Each row below holds a small network's activations on one input, seen along a few directions.
Each table varies a few parts of the input and shows all the possible inputs, shuffled.
Descriptions start from the smaller parts, as in this example, which fits no table here: one of 3 separate values, together with either a single point or one of 11 places along a line or (one of 4 places along a line, together with one of 8 places around a ring).
Shared parts are said once, and a part with two or three values counts as separate values.
(in the rows, 128 means zero)

Other details of the inputs shift rows strongly along two fixed directions, in all tables alike. That doesn't count.

Rows:
row 1: [119 199  98  98  87  63  88 143  81  59 116  76 157]
row 2: [116 108 132 128 133 148 154 120 127 148 150 138  91]
row 3: [127 119 135 143 136 144 146 126 123 143 134 135 113]
row 4: [ 93 158 111  61  68 107 175 122  77 169 196 103  60]
row 5: [117 151  99 151 139  93  70 175  91  24 129  96 172]
row 6: [128 139 131  99  62 121 145  99 135 191 111 119 113]
row 7: [168  85 159 171 135 162 114  92 190 172  50 160 158]
row 8: [ 97 123 120 106 134 137 169 139  89 128 200 127  63]
row 9: [166  94 154 168 136 165 122  98 175 175  63 155 150]
row 10: [ 84 126 121  88 140 130 174 135  98 129 219 131  53]
row 11: [128 160 102 151 148  81  49 175 104  13 118  97 206]
row 12: [ 94 129 121  89 142 139 183 137  97 143 217 132  63]
row 13: [176  85 161 169 141 164 119  88 198 189  49 164 167]
row 14: [108 115 129 113 138 144 166 133 113 144 167 139  80]
row 15: [ 98 127 123  89 141 138 179 135  99 142 218 130  61]
row 16: [ 98 129 113 108 137 138 174 141  85 135 202 128  77]
row 17: [131 179 100 123  63  66  65 146  96  75  94  79 190]
row 18: [120 170  95 143 147  82  58 185  94  10 130  95 200]
row 19: [158 103 160 147 145 155 137 104 181 179  89 155 144]
row 20: [ 81 125 115  91 140 132 178 140  97 132 215 128  49]
row 21: [125 148 103 163 135 101  69 162  89  36 124 100 179]
row 22: [123 162  99 148 146  86  55 176 105  17 121  95 200]
row 23: [175  92 154 168 139 163 119  97 186 181  55 158 167]
row 24: [119 147 134  87  73 114 161 105 114 190 136 114  97]
row 25: [172 121 156 131  74 135 118  80 184 219  29 141 165]
row 26: [ 95 166 111  50  82 108 184 109  85 159 183 109  51]
row 27: [133 101 140 139 139 144 136 117 145 145 118 143 117]
row 28: [127 122 139 124 146 137 143 128 145 145 135 139 123]
row 29: [125 156  95 160 137  96  68 171  87  29 126  94 191]
row 30: [112 116 128 120 135 147 163 129 112 144 163 138  86]
row 31: [155  97 154 147 143 153 123 110 185 164  75 156 142]
row 32: [157  99 155 141 147 155 130 104 189 174  82 158 145]
row 33: [165  89 153 175 136 166 116  94 184 175  53 155 159]
row 34: [170  98 159 165 141 157 125 101 185 181  61 157 164]
row 35: [123 112 135 122 144 146 152 117 140 153 151 139 107]
row 36: [128 108 134 131 140 148 151 116 136 158 141 140 111]
row 37: [129 116 130 141 136 149 143 124 125 144 131 139 116]
row 38: [114 118 135 126 133 142 160 129 116 143 158 135  90]
row 39: [116 168  99 142 145  84  61 183  93  15 133  99 185]
row 40: [117 120 131 125 137 145 168 127 115 155 164 137  95]
row 41: [142 158 102 164 139  90  48 174  98  24 107  97 212]
row 42: [ 86 124 120  89 140 139 184 142  99 139 209 135  53]
row 43: [161 100 159 159 143 151 117 109 193 163  55 156 160]
row 44: [ 96 128 116  98 139 138 181 139  87 143 212 130  67]
row 45: [ 97 161 112  51  72 104 180 104  94 156 182 109  48]
row 46: [170  91 161 165 145 155 103  95 213 171  38 163 171]
row 47: [ 93 120 123  95 136 139 181 140  91 137 210 129  48]
row 48: [133 194  94 111  79  62  63 139 101  48  86  77 184]
row 49: [123 123 141 125 143 135 140 129 142 140 136 140 115]
row 50: [164 138 144 107  81 126 127  76 175 187  50 133 136]
row 51: [ 97 123 116 108 135 138 171 133  89 133 204 127  75]
row 52: [174  90 163 161 145 159 113  91 201 173  54 161 172]
row 53: [163  97 159 165 139 153 118 109 180 161  56 153 157]
row 54: [121 163 104 140 144  86  62 177  99  23 132 100 179]
row 55: [129 153 104 160 143  85  44 173 111  12  99 100 206]
Description of these inputs: one of 5 places along a line, together with either one of 2 separate values or one of 9 places around a ring.
The inputs of row 27 and row 47 match in every part but the place on the line of 5. If row 10 is changed in the same way as row 27 into row 47, which row does it become?
Answer: row 54
The inputs of row 24 and row 17 match in every part but the place on the line of 5. If row 1 is changed in the same way as row 24 into row 17, which row does it become?
Answer: row 45
Change only the choice among 2 separate values in row 48. List by row number the other rows that result.
Answer: row 6
Change only the place on the ring of 9 in row 18. List by row number the other rows that result.
Answer: row 12, row 14, row 16, row 30, row 37, row 39, row 42, row 44
Change only the place on the line of 5 in row 22. List by row number the other rows that result.
Answer: row 11, row 18, row 28, row 32

Rows:
row 56: [130  91 155 112 114 158 173  80 170 224 141 161  71]
row 57: [143 106 161 146 144 166 137 106 191 185  74 157 130]
row 58: [162 149 125 136 119 129 116 115 142 133  81 123 162]
row 59: [145 117 147 143 155 128 119 156 147 115 123 138 160]
row 60: [138 131 123 143 138 122  96 126 122  77 121 114 141]
row 61: [120 139 137  78 110 138 197 107 105 207 167 125  63]
row 62: [151 108 118 223 106 147  91 147  82 118  90 115 190]
row 63: [112 149 110 126 160 111 111 154  90  60 157 120 131]
row 64: [145 137 116 142 125 115  85 124 146 107 101 120 210]
row 65: [109 140 109 118 133 107 136 136 110 109 142 127 120]
row 66: [165 109 150 138 129 155 146  73 179 194  88 150 145]
row 67: [160  97 176 155 155 159 128 106 190 182  86 163 140]
row 68: [107 132 124 110 139 143 169 123 126 143 148 147  83]
row 69: [135 108 125 132 140 138 114 125 145 116 121 126 133]
row 70: [137 140 116 139 122 116  95 136 123  75  99 113 144]
row 71: [128 157 110 127 101 104  93 152 115  87 112 114 145]
row 72: [115 144 129 149 130  94  95 143 133  83 103 108 172]
row 73: [ 98 134 119  94 106 106 153 133  84 107 176 107  81]
row 74: [ 94 122 103  99 117 121 131 142 116 131 185 119  99]
row 75: [ 96 127 107  92 159 132 165 157  90 114 206 133  75]
row 76: [ 97 151 127  87  86 101 137 147  81 123 168 107  94]
What do these inputs look like to the network?
Answer: either a single point or (one of 4 places along a line, together with one of 5 places along a line)
Change only the place on the line of 5 in row 75. List by row number the other rows that result.
Answer: row 59, row 64, row 69, row 74
